Each row below holds a small network's activations on one input, seen along a few directions.
In each table, some parts of the input vary, and every possible input appears once, in random order.
A made-up example of a description, with smaller parts first: line(6) and (point or (values(2) and ring(5)) or ring(11)).
Shared parts are said once, and a part with two or three values counts as separate values.
(in the rows, 128 means zero)

Other details of the inputs vary at random and push rows far along two fixed directions, the same in every table; ignore that.

Rows:
R1: [121  86 160 124  44  69  97  97 161 140  84 124 119 179]
R2: [162 150 109 132 135 188 134 116 125 124 158 129 153  65]
R3: [123 140  68 173 103 105 135 159 114 140 124 188 140 152]
R4: [187 158 139  84 174 214 131  90 150 115 162 102 156  41]
R5: [177 147 161  78 166 204 149 115 133 133 168 111 154  68]
R6: [ 65 100 154 122 132  84  79  98 158 100 101  91  91 134]
R7: [ 94  96 221 100 124 121  96 107 188 108 129  80  77 111]
R8: [183 152 154 100 178 196 155 124 114 131 153  86 142  80]
R9: [208 156 137  89 173 184 158 144 142 124 165 109 124 129]
R10: [101  98 181 111 141 119  72  89 196  88 118  63  64 116]
R11: [ 49  79 139 175  99  77  81  94 119 127  90 133 102 134]
R12: [111 137  92 181 104 123 166 171  61 151 138 153 149 130]
R13: [ 58  76 196 121 117  94  91  98 138 130 107 121 101 136]
R14: [104  92 197  92 142  95  99 109 176 125 105 120  89 164]
R15: [ 58  98 160 121 111  83 110 140 136 113 119 120 103 154]
R16: [230 163 122  94 185 205 137 113 170 124 157 107 133  87]
R17: [128 140 109 159 128 141 130 124 118 122 129 113 127  92]
R18: [114 150  71 148 121  98 138 154 111 124 121 171 140 154]
R19: [155 121  91 141  60  96 143 124  97 162  97 152 176 166]
R20: [128 135  87 161 102 114 161 179  94 154 137 190 145 166]
R21: [111 137  75 165 123 133 137 124  72 142 125 161 170 101]
R22: [115 150  93 153 136 128 141 127  95 129 118 129 154  96]
R23: [ 90 124  84 184  77 116 158 167  57 157 143 189 159 134]
R24: [ 96 117 138 129 115  83  91 124 176 103 115 129  80 160]
R25: [ 56  95 194 120 110  87 105 118 152 117 110 114  95 132]
R26: [112 133 102 149 105  99 150 180 104 134 137 171 123 180]
R27: [183 159 140  76 170 169 157 145 144 120 158 123 136 128]
R28: [206 144 134  86  84 153 141 109 156 140 130 116 166 129]
R29: [218 153 148  56 110 169 141  92 170 139 130 100 173 114]
R30: [102 107 176  92 152  87  76  89 194  97  99  96  73 152]
R31: [ 97  98 181 107 154 114  71  81 184  91 107  59  71 120]
R32: [ 57 109 131 136 112  78  92 119 150 101 107 117 102 136]
R33: [228 161 124  89 200 201 136 105 162 126 147 103 138  89]
R34: [ 61  72 177 146 106  90  97 108 117 139 105 129  98 148]
R35: [171 167 111 125 149 187 146 125 133 116 157 110 147  60]
R36: [100 130 108 136 130 115 148 158  82 134 132 135 145 144]
R37: [ 55  94 185 129 116  81 106 116 132 126 103 112  99 139]
R38: [125 144  88 137 132 106 162 169  81 142 130 166 148 172]
R39: [132 150  71 150 123 118 143 148 114 139 122 182 155 140]
R40: [ 69 108 177 120 121  97  85  91 176 101 104  99  93 101]
R41: [147 158  42 170 139 120 152 161  76 139 126 166 152 152]
R42: [185 149 140  95 168 195 150 140 130 118 169  85 131  99]
R43: [134 129  85 171 108 113 162 176  85 159 132 185 143 173]
R44: [116 141  48 187 105  87 140 166  89 135 120 175 130 171]
R45: [113  90 173  97  65  69  95  79 172 137  79 114 127 174]
R46: [122 142  61 166 125 102 143 149  93 146 110 183 156 153]
R47: [141 129  94 156 130 118 160 163  83 158 125 172 146 167]
R48: [109 136  91 174 126 123 134 128  88 133 115 125 139 104]
R49: [174 146 134 101 176 184 152 136 110 125 157  88 138 107]
R50: [ 86 146  30 202  88  98 151 182  64 132 132 177 157 140]
R51: [100  77 219 106 125 132  86  88 173 120 130  91  79 114]
R52: [179 156 135  91 160 193 152 149 134 118 176  98 137  96]
R53: [134 127 111 156 125 158 120 109 114 130 138 128 136  87]
R54: [213 156 145  76 194 188 156 131 139 124 158  98 128 125]
R55: [148 135 143 100 144 139 144 142 142 137 134 150 134 144]
Description of these inputs: ring(5) and (point or (values(2) and line(5))).
The inputs of R7 and R8 match in every part but the ring(5) part. If R2 is changed in the same way as R7 into R8, which row does it become?
Answer: R11
Change only the values(2) part in R24. List by row number the other rows that result.
Answer: R26
Change only the line(5) part in R30. List by row number the other rows that result.
Answer: R6, R21, R22, R46

Rows:
R56: [125 113 159 111 104 118 125 130 148 132 126 122 122 140]
R57: [104 116 145 128 116 122 117 117 131 123 124 111 124 115]
R58: [164 142 110 129 124 153 155 136 100 150 140 142 164 115]
R59: [116 132  88 157 111 108 133 136 113 137 117 158 142 135]
R60: [133 130 106 143 128 114 142 142 101 147 118 150 139 155]
R61: [115 111 157 117  97 108 125 129 143 131 122 129 118 148]
R62: [ 62 110 101 184  97  88 119 149  97 128 116 164 116 143]
R63: [118 126 146 120 137 125 105 114 164 109 127 109 107 110]
R64: [121 122 139 111 132 120 115 108 143 122 114 119 126 130]
R65: [164 154  94 133 141 150 151 134 101 137 131 129 155 121]
R66: [ 57 113  94 192  96  84 120 153  95 133 116 176 119 141]
R67: [ 97 111 166 126 152 119 108 115 144 117 121 105  93 128]
R68: [176 156 103 116 141 153 165 155 112 138 143 135 151 138]
R69: [220 176  87 111 168 201 167 129 106 138 156 116 174  89]
R70: [ 79 114  88 182  81  73 122 137  97 136 101 164 134 162]
R71: [ 58 111 101 188 108  81 128 157  79 136 113 159 117 155]
R72: [211 165 102 109 151 201 171 136 101 153 160 131 184  93]
R73: [122 119 187  86 157 130  95  92 181  99 122  73  92 115]
R74: [136 129 119 127 134 123 134 134 115 138 123 141 137 146]
R75: [ 55 103 113 181  92  85 126 145  86 139 113 159 129 138]
R76: [164 137 185  63 181 167 109  87 184 101 143  67 108  89]
R77: [136 126 148 100 132 123 130 132 148 122 127 126 123 147]
R78: [130 133 100 141 101 118 141 156 118 133 132 156 136 151]
R79: [133 123 159  96 146 131 110  96 158 113 116 101 116 121]
R80: [115 135 104 149 117 122 126 136 116 122 131 130 130 124]
R81: [106 111 169 110 145 111  96 103 164 110 116  83  92 130]
R82: [164 154  94 130 146 152 153 132 103 137 131 127 158 121]
R83: [ 64 115 108 167 115  95 127 148  93 133 119 164 129 141]
R84: [175 147  99 130 137 156 154 139 106 142 144 144 151 124]
R85: [162 154  87 136 130 152 144 130 114 135 135 144 156 110]
R86: [226 175  93 106 163 207 166 135 116 140 162 135 172  92]
R87: [160 158  90 132 139 162 143 137 114 123 148 126 151  97]
R88: [122 105 169 111 115 118 111 107 147 133 122 118 113 132]
R89: [123 110 174 101 127 110 103 116 191 113 123 113  91 144]
R90: [121 118 179  96 142 133  88  93 193  99 125  86  87 103]
R91: [120 119 150 119 136 124 107 111 153 109 128  98 105 116]
R92: [201 167  91 116 147 197 168 130  99 146 154 123 188  85]
R93: [140 141  98 141 110 134 149 129  95 143 128 140 162 119]
R94: [176 155  99 122 127 155 161 153 116 135 150 143 151 130]
R95: [107 119 154 121 135 113 105 115 149 112 117  96  98 129]
R96: [181 130 194  52 177 172 112  85 191 114 143  84 110 103]
R97: [ 75  93 185 126 118 109  98 106 153 116 118 111  91 120]
R98: [113 116 127 135 106 119 121 117 119 134 116 126 141 122]
R99: [115  99 189  98 109 111 103 113 175 123 121 102 101 142]
R100: [103  98 191 107 153 130  91 101 173 107 126  87  77 115]
R101: [100 123 123 153 119 129 135 138  98 136 134 138 137 115]
R102: [105 128 111 157 129 129 129 140 108 125 135 140 125 121]
R103: [116 128 110 153 136 134 136 140 102 129 140 139 127 119]
R104: [106 135 106 137 125 117 130 136 111 125 127 136 138 127]
R105: [138 131 109 140 118 129 130 135 123 141 127 156 136 134]
R106: [129 115 177  84 134 120 112 115 176 115 126 109 103 146]
R107: [ 87 110  98 179  83  73 126 144  98 144 107 176 129 174]
R108: [228 172  99 104 172 206 170 135 109 143 162 125 168  97]
R109: [164 148  91 136 133 149 148 131 106 135 137 135 154 117]
R110: [112 116 163 113 124 129 108 106 150 117 128  93 119 106]
R111: [148 135 117 132 133 130 140 137 111 141 127 139 137 141]
R112: [111 124 147 126 154 133 124 124 127 122 131 117 116 120]
R113: [140 137  98 141 118 131 133 128 118 129 124 141 145 124]
R114: [102  95 181 104 110  96  90 115 191 111 112 118  83 153]
R115: [165 133 155  81 161 156 125 110 151 126 135 111 129 121]
R116: [131 121 151 111 124 117 124 137 150 124 122 118 108 153]
R117: [104 129 112 157 133 126 131 143 119 127 134 151 123 116]
R118: [182 159 107 104 148 160 164 151 116 135 146 131 155 132]
R119: [128 144 101 142 112 136 146 138  95 135 137 132 153 111]
R120: [143 117 165  97 129 127 117 120 169 114 131 107 100 139]
R121: [ 73 114  95 174  96  78 121 146  94 129 111 144 119 153]
R122: [ 83 110 106 165  79  69 132 163 102 140 110 166 121 188]
R123: [ 96 126 117 148 139 119 134 141 102 127 129 146 131 126]
R124: [118 106 182  91 144 117  92  88 178 109 107  87  95 133]
R125: [ 85 114  95 178  89  69 125 146 108 147 106 185 129 170]
The inputs of R68 and R82 match in every part but one. If R114 is changed in the same way as R68 into R82, which row does it become?
Answer: R85
The inputs of R93 and R61 match in every part but one. If R59 is changed in the same way as R93 into R61, which row does it become?
Answer: R89
Describe the family of inputs behind these rows.
Answer: line(5) and (values(3) or line(11))
Change only the values(3) part in R97. List by row number the other rows that result.
Answer: R75, R101
Change only the line(5) part in R108. List by row number the other rows that result.
Answer: R69, R100, R121, R122
Change only the line(5) part in R120. List by row number the other rows that result.
Answer: R84, R91, R103, R109

Rows:
R126: [217 161 148  61 171 194 136 124 168 102 177  98 125 107]
R127: [100 137  35 198 116 108 147 153  32 161 127 183 188 114]
R128: [121 112 156  92 131 113 101 127 192 104 130 101 101 158]
R129: [ 26 100 158 161  97  62 106 144 133 110 113 111  79 126]
R130: [ 45 107 138 176  67  84 105 127 125 113 113 121 108 113]
R131: [222 194  73 107 148 186 187 136  93 139 148 152 195  94]
R132: [ 32  71 150 146 140  71  83 116 129 116  97 128  82 143]
R133: [158 134  66 159  89 141 157 172  90 162 141 188 171 132]
R134: [139 155 108 108 161 164 107 101 110 131 144 108 150  76]
R135: [ 51  70 179 145 147  95  91 101 156 102 105 114  69 133]
R136: [128 158  65 184 119 118 178 195  58 171 130 215 175 151]
R137: [ 85  79 159 118  70  65  79 105 173 106 100 130  86 170]
R138: [156 117 201  68 158 134 112 102 160 102 129  66  90 136]
R139: [ 54 104 148 133 113  45 101 132 162 113  84 140 100 185]
R140: [188 154  80 149 119 173 182 156  60 176 138 153 191 122]
R141: [122 106 186 111 144 169  85  73 173  94 135  87 104  86]
R142: [124 132  46 173  67 109 163 165  67 160 139 204 168 162]
R143: [233 184 102  80 190 210 186 148 111 130 164  87 183 106]
R144: [145 155  82 152 162 196 161 155  78 119 162 145 154  96]
R145: [ 70  83 147 133  77  56  99 111 143 128  74 107 119 183]
R146: [ 74  87 176 143  87  71  97 114 157 143  80 162 104 152]
R147: [201 133 206  39 181 198 111  92 216 106 178  72  90 103]
R148: [212 129 210  34 167 185 111  65 190 102 134  40 113  95]
R149: [129 140  50 184  77 111 182 161  28 178 125 182 185 165]
R150: [183 196  53 113 202 219 167 153  64 136 173 129 179  67]
R151: [212 150 174  73 220 182 101  88 222  92 138  49  58  88]
R152: [162 169  22 209 112 123 145 142  85 150 118 163 158 136]
R153: [209 150 192  27 182 191 116  67 229 103 127  56 130  80]
R154: [ 61 102 166 132 108  44  96 125 150 107  93 148  83 180]
R155: [ 64  91 166 134  82  61 102  97 155 138  87 155  99 165]
R156: [216 148 145  50 155 197 122 103 198 110 151  76 144  96]
R157: [ 65  74 188 147 102  65  96 138 132 144  95 127  83 182]
R158: [160 178  95 133 154 206 178 166  97 114 171 112 149  63]
R159: [ 40 100 172 153  80  64  87 109 155 114 111  98  95 105]
R160: [118 129  78 178  95 110 150 193  82 160 143 198 148 166]
R161: [ 66  90 128 184 109  87 106 105 114 124 108 143 123 127]
R162: [147 173  58 160 130 137 192 176  60 162 147 201 173 144]
R163: [127 115 159 117 134 121 137 127 118 140 135 114 111 157]
Describe the family of inputs behind these rows.
Answer: values(2) and (point or line(6) or (values(3) and line(4)))
The inputs of R127 and R132 match in every part but the values(2) part. If R145 is changed in the same way as R127 into R132, which row does it become?
Answer: R143
A walk changes only the line(4) part. It starts at R146 and steps to R155. List the rest of the walk in order.
Answer: R131, R153
Change only the values(2) part in R142. List by row number the other rows that result.
Answer: R147
Change only the values(2) part in R156. List by row number the other rows that result.
Answer: R128
